A small network was shown many inputs. Here are its activations along a few directions, one row for each input.
In each table, some parts of the input vary, and every possible input appears once, in random order.
A made-up example of a description, with smaller parts first: values(2) and (point or ring(9) or (line(4) and ring(8))).
Shared parts are said once, and a part with two or three values counts as separate values.

Other details of the inputs vary at random and push rows far along three fixed directions, the same in every table; ignore that.

Rows:
x1: [  7  10   6  21  40  52 -29   2  18  31 -11]
x2: [-21  45  -1 -22  11 -21  15 -49  26  -4  48]
x3: [-27  37  20 -20 -20 -16   1 -56  31 -18  55]
x4: [ 10 -49   9 -20 -18 -24  35  42 -63 -21 -22]
x5: [ -3  -7  29   6  33  41 -13  -7  -3  12 -11]
x6: [  4   5 -53  25 -28 -32  -4  30  23  11  -4]
x7: [-25  32  15  -1   3   2 -15 -33  31   6  23]
x8: [ 21 -15 -29  45   1  -4 -35  53   0   7 -44]
x9: [-7  6 -8 12 17 30  3 -3 11 41  8]
x10: [-13  38  -7  -5  18  -4   9 -43  28   5  44]
x11: [  3  15   5  15  39  44 -30   5  17  32 -17]
x12: [-13  -3  58 -28  18  35  14 -25 -40  -7 -10]
x13: [  2   3  39 -23  18  33   2 -15 -30   2 -12]
x14: [  7 -29  58 -52 -12  -8  31 -13 -62 -52   6]
x15: [ 28 -39  21 -29 -24 -37  16  23 -51 -54  -7]
x16: [-15  21 -16  -4 -58 -78  -7 -18  40 -48  53]
x17: [ 24 -20 -55  47 -16  -6  -6  55   0  19 -32]
x18: [ -7 -19  24 -15  22  37  28 -15 -14  12 -10]
x19: [ 17  10 -21  -7 -35 -59 -13  12  13 -30  16]
x20: [ -7   8  -9  19  32  49   1  -4  19  51 -25]
x21: [ 10 -45 -13  -3 -11  -9  16  35 -34 -10 -42]
x22: [  7  -2 -70  39 -29 -26 -17  25  41  12  -6]
Description of these inputs: values(2) and (point or line(4) or ring(6)).
Q: The inputs of x21 and x22 match in every part but the values(2) part. If x11 is changed in the same way as x21 into x22, which row does it become?
A: x1
Q: A walk changes only the ring(6) part. It starts at x13 and steps to x12. List the rest of the walk in order.
A: x7, x8, x11, x19
Q: Change only the values(2) part in x6. List by row number the other rows that result.
A: x17

Rows:
x23: [ 11  28 -20  42  20  49 -51   3  59  45  -8]
x24: [ 18 -28  51 -34  22  30   8  17 -71 -11 -46]
x25: [ 25 -10 -28  72   6  22 -46  44   8  18 -39]
x26: [ 33  11 -44  58 -19  11 -43  44   9  25 -34]
x27: [ -8 -11 -25 -27 -56 -85  29  15  16 -32  37]
x28: [-17  38 -65  47 -14   1 -29  -8  68  54  25]
x29: [-10 -16 -32 -26 -59 -78  17   7  13 -34  38]
x30: [ -1  20 -13  27   4   0 -41  -7  54   9  15]
x31: [ 26 -20 -17  10 -24 -52 -17  50 -29 -38 -37]
x32: [-11  -6 -28 -27 -51 -82  37  11  17 -43  29]
x33: [  8 -35  -4  28  40  77   3  20 -42  44 -60]
x34: [ 11  49 -48  12  10 -25 -13 -18  56  16  51]
x35: [-17 -20  74 -49  29  11  10 -25 -34 -37   5]
x36: [ -8  50  17   6  47  81 -39 -43  50  67   5]
x37: [ 37 -43  21 -12  25   9  37  32 -91 -26 -26]
x38: [ 26 -49  43  -3  -3  23  10  31 -66 -31 -38]
x39: [ -5  17  39  18  59  74 -21 -13 -26  37 -39]
x40: [ 19 -36 -38  20 -35 -43  27  40 -27 -23 -33]
x41: [ -6  -3 -33 -20 -42 -72  29  -8  26 -36  24]
x42: [-47  34  78 -35  44  42   0 -78  13   0  45]
x43: [ -6  65 -33  19 -26 -28 -34 -20  51  11  32]
x44: [-50   0  72 -83   1  -7  76 -70 -22 -35  55]
x45: [ 21 -58 -23  10   3  14  10  48 -45   2 -60]
x46: [-50  23  56 -52  20  26  42 -73  14  21  58]
Q: The inputs of x41 and x40 match in every part but one. If x32 is changed in the same way as x41 into x40, which row does it become?
A: x44
Q: What do these inputs look like to the network?
A: values(2) and (point or ring(5) or ring(6))
Q: Change only the values(2) part in x46. List by row number the other rows that result.
A: x27
